These are the activations of a small neural network, seen along a few directions. Each row is one input.
In each table, some parts of the input vary, and every possible input appears once, in random order.
A made-up example of a description, with smaller parts first: one of 4 places along a line, together with either a single point or one of 11 places along a line or (one of 3 separate values, together with one of 8 places around a ring).
Shared parts are said once, and a part with two or three values counts as separate values.

Other details of the inputs shift rows strongly along two fixed directions, in all tables alike. That doesn't count.

A family of inputs:
R1: [ -6  -2   8   4  -3   2   8  -4   8   4 -10  -7   1 -10]
R2: [-10  -5   1   2   9  -8  10  -5   5   1  -9  -4  -1  -6]
R3: [ 0  6 -1 -5 12 -5 13 -7  5  7 -2 -2  6 -6]
R4: [ -5  14   0 -10   7  -6  -2  -3   9  -2  -5   1   4   3]
R5: [-16   2   2  -3   4  -9  -5  -2   8  -6 -12  -1  -4   3]
R6: [ 12   2   3  -9   9 -11  -5   3  22  -2   8  15   2 -15]
R7: [ 47 -14  21 -12 -11  13  -8 -45  -9  -1  25 -14 -50  47]
R8: [  0 -12   4  -3   5 -13  -8   3  22  -7   0  12  -3 -13]
R9: [ -9 -10 -15   8  -9   9 -18  26 -27  -5   9   3   2  10]
R10: [  2   0 -19  11   3   6  -9  14 -34   1  17   9  12   8]
R11: [ 7 13  8  0 -5  4 10  0 11  2 -5 -3  7 -3]
R12: [ -9 -11 -17  17   0   3 -11  15 -33  -3   9   7   5   8]
R13: [  3  -3 -21  12  -4  11   1  12 -32  10  25   3  11  -4]
R14: [  0  11   0 -15   2   2  -3   3  11  -1 -10  -1   2   2]
R15: [ -3   2  10   5  -8   0   6   1  10  -3 -12  -7   1  -3]
R16: [ -9  -4  -1   1   1  -3  10  -8   6   3  -8  -6  -2 -12]
R17: [  4   9   6  -1  -1   6  12  -6   8  10  -3  -3   7 -10]
R18: [ -7   1  11  -3  -8  -1   0   2   8  -7 -15  -2   0   0]
Description of these inputs: one of 2 separate values, together with either a single point or one of 8 places around a ring.
Q: Changing only the choice among 2 separate values turns R17 into R1. The same change can be made to R3. Which row results?
A: R2
Q: Change only the choice among 2 separate values in R16. List by row number the other rows that result.
A: R13

A family of inputs:
R19: [ 0  1  1  2  2 -4  0  0  5 -1 -2  1  0 -2]
R20: [-2  1 -1 -4  3 -3  0 -1  2  0 -4  0  1 -1]
R21: [-2  2 -1 -3  2 -1  0  1  5 -1 -3 -1 -1  0]
R22: [-1  2  3  1  2 -3 -1  0  5 -2 -1  0  0 -2]
R23: [-2 -3  1 -2  1 -2  2  0  3  1 -3  0 -1 -5]
R24: [-1  2  3 -2  2 -3 -1 -1  3 -3 -2  3  1 -2]
R25: [ -5 -10 -21  20  -4   9 -12  30 -39   1  25   8  13   2]
R26: [-1  3 -1 -5  2 -1 -1 -1  3 -2 -4  1  1  0]
R27: [-1  4  1 -5  1 -2 -2  0  3 -1 -3  2  1  1]
R28: [ 0  7 -1 -1  0  3  7 -7  2  6  2 -4  4 -6]
R29: [-2  2  3 -1  1 -2 -2  1  6 -1 -1  1  1  0]
R30: [ 6  4  3 -1  0  2  7  0  3  2 -3 -3  6 -1]
R31: [-1  0  4 -2 -2  0 -2  1  6 -1 -2  2  0 -2]
R32: [-1  0 -1 -4 -1  0  0  1  5 -2 -3  0 -1 -3]
R33: [-1  3  1 -2  1 -2 -1  2  6 -1 -2  0  0  1]
R34: [ 1  2  1 -1  2 -4  0 -2  3 -2 -3  3  1 -2]
R35: [ 1  6  0 -1  0  2  8 -4  1  7  0 -3  3 -4]
R36: [ 1 -1  1  1 -1 -3  0 -1  5 -1 -3  2  0 -5]
R37: [-2  0 -1 -2  3 -3  1  1  5  1 -3 -2  0 -1]
R38: [ 5  6  3 -1  1  3  8 -1  1  3 -3 -1  3 -3]
R39: [-2 -2  0 -3  0 -1  1  1  4  0 -3 -1 -1 -3]
R40: [-1  3  3 -3  1 -2 -2 -1  4 -2 -2  3  2  0]
R41: [-8  3  3  2 -5  1  9 -3 -2 -1 -7 -7  1  3]
R42: [-2  0  0 -1  4 -3  2 -3  3 -1 -3  3  1 -2]
R43: [ -7   2   2   3  -3   5   3  -3  -2   2 -13  -8   0   2]
R44: [-2 -1  0  2  4 -3  2 -1  5  0 -2  0  0 -2]
R45: [-1  1  2 -3 -2  0 -1  2  6 -1 -3  1 -1 -2]
R46: [ 37 -25   9  -3  -2   7 -10 -39 -19   3  30 -11 -49  40]
R47: [ -4 -12 -21  20  -7  11 -12  28 -37   0  24  11  13   0]
R48: [-1 -1  4 -1 -1 -1 -1  0  5 -2 -2  1  0 -4]
Q: What do these inputs look like to the network?
A: either one of 2 separate values or one of 4 places along a line or (one of 3 separate values, together with one of 8 places around a ring)
Q: What sort of input is R41?
A: one of 2 separate values
Q: Start at R30 and move only the place on the line of 4, one step at a time. The first step leads to R38. Which rows follow, in order?
A: R35, R28

A family of inputs:
R49: [-2  5  1 -7  2 -2 -5 -1  4 -3 -1 -2 -4  9]
R50: [-5 -1  0  2  0  0 -1 -7  2  3 -2 -5 -6 -1]
R51: [ 7 -2  4  1 -1  2  4  1  5  0 -2 -3 -2  1]
R52: [ 3 -2  2 -5  0  0  2 -5 -2 -2 -6  2 -2  1]
R53: [ 4 -3  1 -1  5  0  1 -6 -1  2 -6  1 -2  0]
R54: [-5 -4 -2  3  2 -3  3 -5  3  2  0 -7 -7 -1]
R55: [-6 -8  3 -1 -2 -2 -4  0  4 -5 -6 -3 -8  3]
R56: [ -1  -2  -4 -10   5   0   0  -2   1   2  -3  -3  -5   3]
R57: [ 3  4  5  1  2 -2 -3 -4  2 -3 -4  2  0  6]
R58: [ 2  2  1 -8 -4  5 -2  2  6  2 -1 -5 -4  3]
R59: [ 6  2  7 -3 -8  5  0 -1  3 -2 -4  0 -1  1]
R60: [ 5  6  3 -6 -8  6  1 -2  4  2  0 -3 -1  0]
R61: [-4 -5  5  1 -6 -1 -2 -5  2 -5 -5 -1 -5  0]
R62: [ 13 -10   1  -3   5  -8 -11   0   9  -4  14  13  -8  -4]
R63: [ 5  5  1 -3 -3  6  1 -3  4  5  0 -4 -1 -1]
R64: [ 3  1  3  3  5 -5  0 -2  3 -4 -2  0 -1  7]
R65: [-4 -2  2  4 -1 -2  6 -8  2  3  3 -5 -4 -4]
R66: [ 8 -4 -2 -7  6 -8 -8 -1 14 -1 14 11 -5 -9]
R67: [ 2  8  4  0  2 -2  5 -7  2  1  5 -1  1  3]
R68: [ 2  5  6 -2 -2 -2 -3 -3  2 -7 -3  3 -1  7]
R69: [ 7  1  5  0 -3  5  0 -1  4  2 -4 -1 -1  0]
R70: [ -1 -14 -25  21  -1   9  -9  30 -45   1  22  10  14   3]
R71: [ 3  1 -1 -2  5  0  9 -9 -2  6  3 -2  0 -3]
R72: [ 1 -6  1 -7  4 -1 -1  0  0 -2 -7  0 -5  3]
R73: [-11  -9 -23  20 -14  13 -15  28 -43  -1  26   7  11   2]
R74: [ 4  3  8  3  2 -4  4 -5  1 -3  1  1  2  4]
R75: [-2 -6  6  7 -2 -3  5 -6  2  0  0 -2 -3 -3]
R76: [-51  33  -7  -3   9 -17   9  51  28 -10 -46  18  62 -45]
R77: [ 1  8  1 -2  3 -1 -2 -6  2  1  0 -1 -1  5]
R78: [ -4  -2 -24  21  -3   8 -13  30 -42   0  29   8  16   9]
R79: [ 7  5  4 -1 -4  5  8 -5  4  6  5 -5  1 -3]
R80: [-3 -6  4  5 -1 -1 -2 -5  2 -1 -5 -2 -5  0]
R81: [ 2 -1 -5 -3  8 -2  6 -6  0  5 -1 -3 -3  0]
R82: [ 0  9  2 -5 -2 -1 -2 -5  2 -3  0  0 -1  6]
R83: [ 5  3  0 -2 -1  3  5 -1  5  4  2 -6 -2  0]
R84: [ 8  0  8  2 -4  4  7 -3  3  2  1 -2  1 -2]
R85: [ 1  2 -2 -8  1  1  2 -7 -2  2 -2  0 -2  0]
R86: [-8 -4 -1 -4 -1 -1 -4 -2  4 -1 -2 -6 -9  2]
R87: [-4 -8  2  6  1 -4  2 -3  3 -2 -4 -4 -6  0]
R88: [ 4 -2  5 -5 -4  4 -2  4  5 -2 -5 -2 -4  4]
R89: [ 5 -4  3  1  4 -1  8 -7 -2  2 -1  1  0 -3]
R90: [ 2  1 -3 -4  6  1  2 -8 -1  6 -2 -2 -2 -1]
Q: What do these inputs look like to the network?
A: one of 2 separate values, together with either a single point or (one of 4 separate values, together with one of 5 places along a line)
Q: Changing only the choice among 2 separate values turns R71 into R89. The same change can be made to R49. Which row results?
A: R76
Q: Change only the choice among 4 separate values in R90. List by row number the other rows that result.
A: R50, R63, R77
